Here are a small network's activations along a few directions, averaged over the inputs that share one value of a field.
Values that are neighbours, or in one group, have similar rows; names and order tell nothing.
(in the rows, 500 means zero)
Strong random noise was added to every row along 2 fixed directions; ignore it. To show where, here is one row again and again, with new noise each time:
[548 268 591 636 767 384 349 310 517 309 301 379  51]
[503 359 566 572 604 398 403 387 566 395 396 383 257]
[200 381 529 627 434 465 181 553 512 283 474 387 350]
[343 512 516 485 293 439 425 559 630 502 572 391 616]


Field NIPO:
puvi: [568 512 419 419 499 461 698 403 462 571 475 586 531]
kekam: [285 495 521 589 534 393 248 545 492 393 534 415 469]
vivin: [603 431 485 431 444 715 549 437 283 483 513 587 407]
rivo: [573 564 470 584 658 468 422 524 634 454 541 521 449]
kem: [376 245 641 554 612 688 303 505 296 402 330 482 131]
nor: [686 506 560 567 826 383 572 342 543 461 462 431 330]
bevaz: [352 539 445 559 508 546 400 563 335 340 457 618 433]
gab: [437 683 417 506 340 618 486 665 445 567 568 582 810]
kufil: [413 407 579 483 512 412 482 460 614 476 494 408 479]
mipe: [809 399 506 335 547 509 820 421 423 696 456 602 414]
rusu: [516 617 394 516 562 588 426 581 493 454 573 576 652]
kepud: [410 869 459 487 298 561 498 727 593 628 683 543 946]
dibe: [551 290 460 578 581 526 554 429 311 438 326 596 293]
NIPO is arranged as a line.
Going along NIPO from kem by way of its neighbour vivin, in what order are puvi, bevaz, kufil, rusu met?
Answer: puvi, bevaz, rusu, kufil
How many steps from neighbour to neighbour lead from gab to kekam, at the fewest?
Answer: 5
List every value one step from rivo, in the order listed.
Answer: nor, kepud

Field ROR:
vulot: [275 715 565 506 264 433 386 645 803 539 642 425 878]
duno: [383 734 392 569 302 506 404 662 614 404 649 563 769]
fada: [555 471 480 368 298 581 707 614 376 719 626 527 691]
buf: [563 272 501 473 565 428 489 370 418 479 366 426 321]
bim: [396 451 443 681 512 699 307 600 272 378 519 598 417]
sugi: [486 787 400 450 332 606 563 627 484 630 686 588 723]
roza: [576 492 595 375 672 339 643 351 737 602 394 393 452]
supo: [352 362 454 574 525 718 312 587 214 345 430 603 312]
senus: [344 504 438 710 711 411 325 501 444 295 451 523 423]
daz: [340 625 405 651 593 605 290 554 468 304 500 525 439]
nelan: [601 477 486 319 289 502 762 494 498 676 572 572 690]
vud: [496 473 587 286 225 443 593 529 592 582 609 424 691]
sif: [557 459 623 412 454 367 574 448 658 659 467 352 481]
ROR is arranged as a line.
Going along ROR from senus by way of its neighbour duno, in what order are vulot, supo, nelan, vud met?
Answer: supo, nelan, vud, vulot
List every value one step from sugi, in the order listed.
Answer: bim, daz
How many steps from neighbour to neighbour lead from fada to sif, at the fewest?
Answer: 4
